These are the activations of a small neural network, seen along a few directions. Each row is one input.
Each table varies a few parts of the input and shows all the possible inputs, shuffled.
A made-up example of a description, with smaller parts first: line(4) and (point or (values(2) and ring(5)) or line(11)).
Shared parts are said once, and a part with two or three values counts as separate values.

A family of inputs:
r1: [-15  22  43  16 -28 -13  36 -18  20 -17   9  12]
r2: [-30 -22  10  -6  -6  -4  14  -7  18 -62   9  -3]
r3: [ 34  42 -26   3  -3 -14   6   5 -16  35   9  28]
r4: [  1  13  21  10 -35 -16  35 -24   8 -17  34  -4]
r5: [ 12   1 -48 -12  20  12 -12  12 -12   1 -15  33]
r6: [-22 -37  10   4 -13 -48  11 -55  47  10 -20 -26]
r7: [-35 -42  12 -16  -2  11   6 -15   0 -41  -2 -23]
r8: [  1  14  11  -4 -18 -23  28 -22   6 -12  49 -41]
r9: [ 22  43 -10  15  10  -8  15  15  -3  39 -11  45]
r10: [-12  -9 -38 -25  33  21 -15  18 -16  20 -20   9]
r11: [ 21 -16  -4   5  12  33 -42  37 -16  18 -11  23]
r12: [  1  -1 -42  -4  12 -44 -11 -13  23  71 -49  -5]
r13: [ 36  39 -21   4  20   0  -8   6 -26  33  20  -7]
r14: [-15 -29  48  16 -22  25 -22   3   0 -39  -4 -15]
r15: [ -4  13  -8  -8  28  19 -30  15 -21  13 -21  37]
r16: [-20 -41  34  -4  -8  22  -7  20   7 -47 -13 -26]
r17: [ -5  12  27   4 -24  -6  17 -23   0  -9  47 -39]
r18: [ 22 -15 -10 -10  24  36 -35  45  -3   9 -33  10]
r19: [ 33  39 -40  -7  11 -18   4  11 -16  41  26  -7]
r20: [-26 -27  31  20 -13  15  10 -10   0 -45  -3  -1]
What do these inputs look like to the network?
> values(2) and (point or line(4) or ring(5))
Changing only the values(2) part turns r10 into r7. The same change can be made to r3. Which row results?
> r4
Which other rows does r11 become when the values(2) part takes its other values? List them by row number.
> r14

A family of inputs:
r21: [ 30  34 -24  -7  20  18 -21  26 -23  26   1  10]
r22: [ 10  31 -13  -6   6  -2   2   2 -18  -1  30  -5]
r23: [  7  22  35  18 -24 -15  31 -11   7 -19  45  -7]
r24: [  2 -10 -18  -4  22   7 -20  11  -3  27 -49  32]
r25: [-15 -11  -5   7 -23 -21  19 -29  11   8  -3  -8]
r26: [ 11   9   8   7  -5   5  27  -1  -9 -19  29   1]
r27: [-15   5  26  12 -20 -38  25 -41  28   2  11 -17]
r28: [ 17  11 -34 -10  17 -15 -19   9   0  41 -32   5]
r29: [ 11  16 -11   6  19  34 -25  34 -21   3 -13  41]
r30: [-19 -44  40  -4  -7  52  -9  19  -3 -53  10 -16]
r31: [-34 -72  22  -9 -13   9 -13   1  23 -38 -25 -22]
r32: [ -5   7 -27 -11   9 -33   1 -20   7  23  -5 -13]
Changing only one part turns r25 into r26. The same change can be made to r31. Which row results?
> r30
What do these inputs look like to the network?
> values(2) and (point or line(5))
A walk changes only the line(5) part. It starts at r29 and steps to r21. List the rest of the walk in order.
> r22, r26, r23

A family of inputs:
r33: [-29 -47  86  42 -35  29   6 -24  24 -47  21 -15]
r34: [  2 -22 -22 -32  51  15 -44  35  -6  20 -43 -10]
r35: [ 20  25 -26 -23 -21 -36  -2 -25  10  41  21 -51]
r36: [ 10  35 -30   9   0 -43  24 -39  27  56  -9  30]
r37: [-21 -11  93  29 -35 -10  50  -2  22 -42  39 -21]
r38: [ 13  29 -21 -14  22 -39   9 -29  -4  72  19 -31]
r39: [-35 -15  62  25 -46 -57  47 -53  42 -12  22 -50]
r40: [-13 -45 -38 -17  -2  10 -40  32  -2 -26 -35  10]
r41: [-44 -62  -4 -27  14  20   2 -11   5 -75 -30 -13]
r42: [-46 -21   7   0  10  36  22 -27  -7 -64  25  -9]
r43: [  7  -5 -24  27  -5  37 -30  11  -6 -28   8   6]
r44: [  1  10 -46  10 -24 -52  13 -28   9  16  22 -17]
r45: [-34 -87  66   9 -47   9 -20  -1  44 -62 -28 -15]
r46: [ 41  31  -5 -19  -5  -9 -12  31 -15 -11  39 -19]
r47: [ 10 -22 -14  -9  37  12 -39  29   0  30 -56  37]
r48: [ 31  41  -4 -17  14  -4   7  30 -33  23  23  -3]
r49: [ 20  10 -17  -2 -22  -7  15  28 -20 -15  45  12]
r50: [-33  -7  -7  -9  -1 -39  66 -67  11 -17  24 -46]
r51: [ 12  17  -9  28  17  38 -15   8   4  11 -18  50]
r52: [ 10  30   0  20  12  27 -21   8 -30  33 -29  45]
r53: [ 49  43   3  11  10  -6   9  18 -14  29   4  44]
r54: [-18   8  20 -11  -7   7  66 -13 -17 -60  29 -17]
r55: [ 17  56  -8   9  -6  -3  24  20  -5  11 -11  57]
r56: [ 13  14  -5  -5  28  46 -33  11 -28  28   7  -1]
r57: [  2  56 -14   8  -2 -48  14 -27  -1  77 -17  18]
r58: [ -2 -22 -18  -7  16  16 -28  29  15  10 -66  56]
r59: [  9 -45 -17 -32  12  18 -56  36  -7   0 -24 -21]
r60: [  8   8  -7  -2  17  34 -38  17 -18   3  15 -28]
What do these inputs look like to the network?
> line(4) and (values(2) or ring(5))
Changing only the line(4) part turns r47 into r53. The same change can be made to r34. Which row results?
> r48
Which other rows agree with r51 in the line(4) part? List them by row number.
> r33, r42, r43, r52, r56, r60
Which other rows does r49 become when the line(4) part takes its other values? List them by row number.
> r40, r43, r44
Which other rows does r44 become when the ring(5) part takes its other values? List them by row number.
> r35, r36, r38, r57

A family of inputs:
r61: [-42 -54  63  22 -38  37  -2  -7  19 -73  20 -35]
r62: [ 49  81 -72 -11  33 -17 -27  22 -34  95 -33  42]
r63: [-18  -6  76  23 -32   1  43 -17  12 -63  47 -27]
r64: [  1  -6 -15   4 -28 -62  35 -40  36  20 -10 -17]
r65: [-38 -55   8  -2  10  48 -14  11   1 -65 -20   4]
r66: [ 21   8 -65 -10  59  17 -60  19 -18  76 -55  49]
r67: [  7  23  32   6 -27   1  42  -1 -10 -21  46  -5]
r68: [-59 -50  46   1 -41 -66  46 -72  54 -30   2 -55]
r69: [ 41  63 -50  -9  26  -8 -15  12 -28  58  20  23]
r70: [ 33  43   3   2  -6  11  14  28 -22   1  30  16]
r71: [  4 -47 -26 -26  43  39 -61  46 -11   2 -48   3]
What do these inputs look like to the network?
> values(2) or ring(9)
What sort of input is r64?
> values(2)
